Each row below holds a small network's activations on one input, seen along a few directions.
In each table, some parts of the input vary, and every possible input appears once, in random order.
Descriptions start from the smaller parts, as in this example, which fits no table here: one of 2 separate values, together with either a single point or one of 11 places around a ring or (one of 5 places around a ring, together with one of 6 places along a line).
Shared parts are said once, and a part with two or three values counts as separate values.
In the rows, zero is written as 100.

Other details of the inputs vary at random and push rows far along two fixed directions, the same in every table; ignore that.

Table:
row 1: 90  94  134  128  106  108  118  67  49  120  105  56
row 2: 117  90  100  106  96  107  120  105  86  34  143  113
row 3: 117  102  61  113  108  87  98  111  136  38  118  123
row 4: 122  81  98  113  96  111  108  101  83  31  132  111
row 5: 88  110  109  70  93  85  77  102  116  118  81  105
row 6: 123  104  52  81  111  111  98  117  168  89  77  122
row 7: 78  108  147  117  75  89  105  73  50  115  123  81
row 8: 94  104  163  118  87  109  107  86  45  112  110  83
row 9: 95  113  92  53  106  90  94  92  138  179  59  100
row 10: 98  93  121  63  106  96  84  110  110  120  81  110
row 11: 117  87  53  111  117  111  105  116  151  48  119  120
row 12: 92  108  159  107  92  95  107  85  43  112  123  79
row 13: 97  88  62  130  78  100  102  150  55  45  130  116
row 14: 106  106  116  37  98  103  71  104  120  161  46  111
row 15: 89  106  142  134  105  115  122  77  55  120  103  57
row 16: 104  93  94  103  84  99  91  92  99  67  110  109
row 17: 96  104  136  142  94  100  108  71  57  125  110  62
row 18: 93  97  133  138  95  96  111  65  55  126  111  65
row 19: 87  97  133  133  93  93  120  65  56  127  116  68
row 20: 123  92  80  85  110  102  100  125  122  28  119  124
row 21: 102  104  93  89  95  88  83  84  117  132  75  110
row 22: 112  106  56  83  106  104  87  115  168  88  84  141
row 23: 124  105  51  80  102  98  80  110  161  84  76  132
row 24: 94  113  110  78  84  102  81  100  118  122  74  111
row 25: 81  106  113  47  95  84  64  104  134  161  53  111
row 26: 93  113  106  48  85  95  63  97  129  161  46  109
row 27: 98  119  97  84  99  81  87  93  121  132  86  108
row 28: 101  97  98  130  87  112  104  105  99  34  138  115
row 29: 105  88  82  103  114  112  124  91  102  76  107  88
row 30: 78  95  142  132  113  111  116  77  57  123  114  60
row 31: 102  88  92  110  124  107  114  103  108  74  107  84
row 32: 110  86  86  141  112  98  116  102  106  44  136  94
row 33: 108  95  112  98  100  117  103  111  99  70  115  117
row 34: 96  112  94  83  95  84  94  88  120  135  86  112
row 35: 104  87  112  96  103  111  98  110  100  69  119  115
row 36: 107  86  49  145  98  103  120  147  63  59  129  102
row 37: 113  92  57  113  107  101  94  113  148  44  119  135
row 38: 110  93  84  127  123  107  124  103  97  35  129  82
row 39: 106  103  93  80  115  113  99  94  115  129  67  83
row 40: 99  111  94  71  120  102  106  98  117  130  80  83
row 41: 77  99  146  118  73  91  103  69  48  113  117  82
row 42: 88  114  145  146  84  94  104  72  59  122  109  82
row 43: 118  82  46  93  96  110  103  170  82  46  113  136
row 44: 85  101  64  55  111  104  92  146  92  185  38  96
row 45: 91  116  106  67  89  88  81  100  115  122  87  107
row 46: 97  104  91  70  116  105  113  93  116  133  80  87
row 47: 101  96  94  122  103  86  95  98  112  76  113  109
row 48: 93  114  98  58  114  84  83  99  139  173  52  94
row 49: 84  102  137  135  84  84  109  62  54  123  116  83
row 50: 71  100  154  127  81  97  92  79  56  114  121  83
row 51: 116  81  98  108  95  108  118  100  84  32  137  114
row 52: 89  113  137  133  99  89  115  74  59  126  123  63
row 53: 89  109  100  54  120  115  93  101  136  173  46  94
row 54: 120  95  54  113  113  116  111  117  150  48  116  121
row 55: 109  98  20  83  97  92  85  161  123  99  76  143
Description of these inputs: one of 5 places along a line, together with either a single point or one of 10 places around a ring.
Question: The inputs of row 42 and row 24 match in every part but the place on the line of 5. If row 3 is changed in the same way as row 42 into row 24, which row does it become?
Answer: row 5
Question: The inputs of row 31 and row 10 match in every part but the place on the line of 5. If row 29 is changed in the same way as row 31 into row 10, which row does it become?
Answer: row 51
Question: Start at row 32 and move only the place on the ring of 10, one step at a time. The first step leads to row 11. Which rows follow, in order?
Answer: row 54, row 6, row 17, row 18, row 19, row 9, row 52, row 48
Question: Which other rows does row 53 become when the place on the line of 5 takes its other values? List them by row number.
Answer: row 22, row 28, row 33, row 54

Table:
row 56: 92  119  102  54  98  66  69  94  140  177  33  104
row 57: 128  101  71  76  113  108  99  132  152  39  119  123
row 58: 88  91  139  110  98  100  116  90  79  97  124  97
row 59: 114  100  43  99  108  86  83  106  149  38  102  127
row 60: 121  92  20  95  124  88  122  119  138  56  106  110
row 61: 110  85  47  69  90  102  87  177  103  43  111  148
row 62: 78  121  79  53  118  77  97  102  130  190  37  98
row 63: 79  102  129  131  117  120  110  115  75  101  109  80
row 64: 83  85  140  107  91  102  114  91  82  94  123  87
row 65: 90  99  124  138  112  125  110  102  69  100  95  88
row 66: 87  117  100  122  98  105  132  88  66  105  110  77
row 67: 88  103  100  116  58  95  94  131  30  106  115  111
row 68: 97  100  129  113  96  104  92  73  65  83  100  89
row 69: 89  86  131  111  90  109  102  75  74  90  111  89
row 70: 98  107  140  107  110  102  102  93  75  98  133  91
row 71: 79  107  79  46  78  67  58  145  94  191  43  132
row 72: 139  98  66  83  108  112  99  119  146  38  105  131
row 73: 80  100  101  52  92  75  79  91  147  187  47  113
row 74: 103  118  122  122  91  103  103  80  76  106  130  96
row 75: 78  89  135  105  95  105  103  89  80  91  125  81
row 76: 119  107  45  90  95  108  88  105  146  37  103  126
row 77: 100  110  122  124  90  101  108  76  76  107  126  103
row 78: 105  115  127  124  76  95  108  87  81  96  113  81
row 79: 104  92  106  110  113  106  131  85  55  101  103  72
row 80: 101  85  127  149  107  132  96  104  76  105  95  83
row 81: 106  89  61  73  115  111  85  119  148  32  116  120
row 82: 106  101  137  115  91  98  103  80  69  83  95  87
row 83: 98  111  120  131  104  81  99  81  79  107  129  97
row 84: 94  82  135  114  86  107  113  77  76  93  109  95
row 85: 107  85  91  126  105  80  115  84  65  115  119  65
row 86: 89  114  94  35  119  103  100  101  120  180  27  101
row 87: 86  99  112  64  120  121  66  130  143  189  37  96
row 88: 95  99  140  109  109  101  107  90  75  99  130  99
row 89: 105  120  124  122  82  100  106  86  79  102  123  86
row 90: 90  100  94  29  79  93  62  143  84  181  33  135
row 91: 112  106  40  114  111  129  105  134  150  53  98  126
row 92: 91  114  101  54  110  73  72  90  139  192  53  124
row 93: 109  104  135  114  105  107  102  80  69  97  119  100
row 94: 111  101  141  115  89  99  106  87  74  88  102  85
row 95: 106  96  135  116  104  105  106  76  69  98  115  107
row 96: 95  99  116  38  100  99  85  89  134  180  37  125
row 97: 109  98  47  76  129  112  125  135  139  42  106  114
row 98: 74  104  96  50  96  78  68  89  145  184  49  106
row 99: 101  112  122  132  94  78  101  87  82  104  123  86
row 100: 100  104  145  109  95  94  107  101  80  88  116  76
row 101: 95  104  141  109  97  94  103  94  76  84  110  79
row 102: 84  108  113  120  83  103  92  73  75  96  120  83
row 103: 118  78  106  109  106  106  118  82  55  104  109  68
row 104: 107  93  41  97  109  89  81  107  152  42  111  125
row 105: 90  93  127  112  97  107  90  73  68  87  109  87
row 106: 107  99  38  123  124  107  101  136  153  55  97  127
row 107: 111  93  47  88  89  114  98  108  154  44  114  127
row 108: 121  88  40  71  131  110  126  132  135  46  110  105
row 109: 100  115  124  123  78  94  104  80  77  92  106  83
row 110: 98  106  93  118  99  102  132  86  62  109  114  68
row 111: 86  103  134  107  101  100  93  86  71  84  114  81
row 112: 100  108  125  133  88  72  103  89  84  98  112  82
row 113: 88  96  122  122  72  103  115  77  83  102  120  92
row 114: 134  74  40  70  124  110  113  129  135  50  115  101
row 115: 118  84  41  135  119  113  87  138  159  60  97  122
row 116: 89  113  103  46  86  95  86  89  141  189  48  121
row 117: 116  87  49  102  104  86  107  110  156  51  112  143
row 118: 95  99  113  158  94  128  98  104  83  114  105  80
row 119: 112  93  93  117  92  102  119  83  62  113  119  64
Question: The inputs of row 61 and row 90 match in every part but one. If row 100 is changed in the same way as row 61 into row 90, which row does it become?
Answer: row 94
Question: The inputs of row 92 and row 95 match in every part but one. If row 115 is changed in the same way as row 92 into row 95, which row does it become?
Answer: row 80
Question: Describe the family of inputs behind these rows.
Answer: one of 4 places along a line, together with either a single point or one of 5 places along a line or one of 10 places around a ring
Question: Which other rows does row 110 become when the place on the line of 5 takes its other values? List them by row number.
Answer: row 66, row 91, row 118, row 119
Question: Which other rows does row 89 become when the place on the line of 4 takes its other values? List them by row number.
Answer: row 57, row 72, row 99
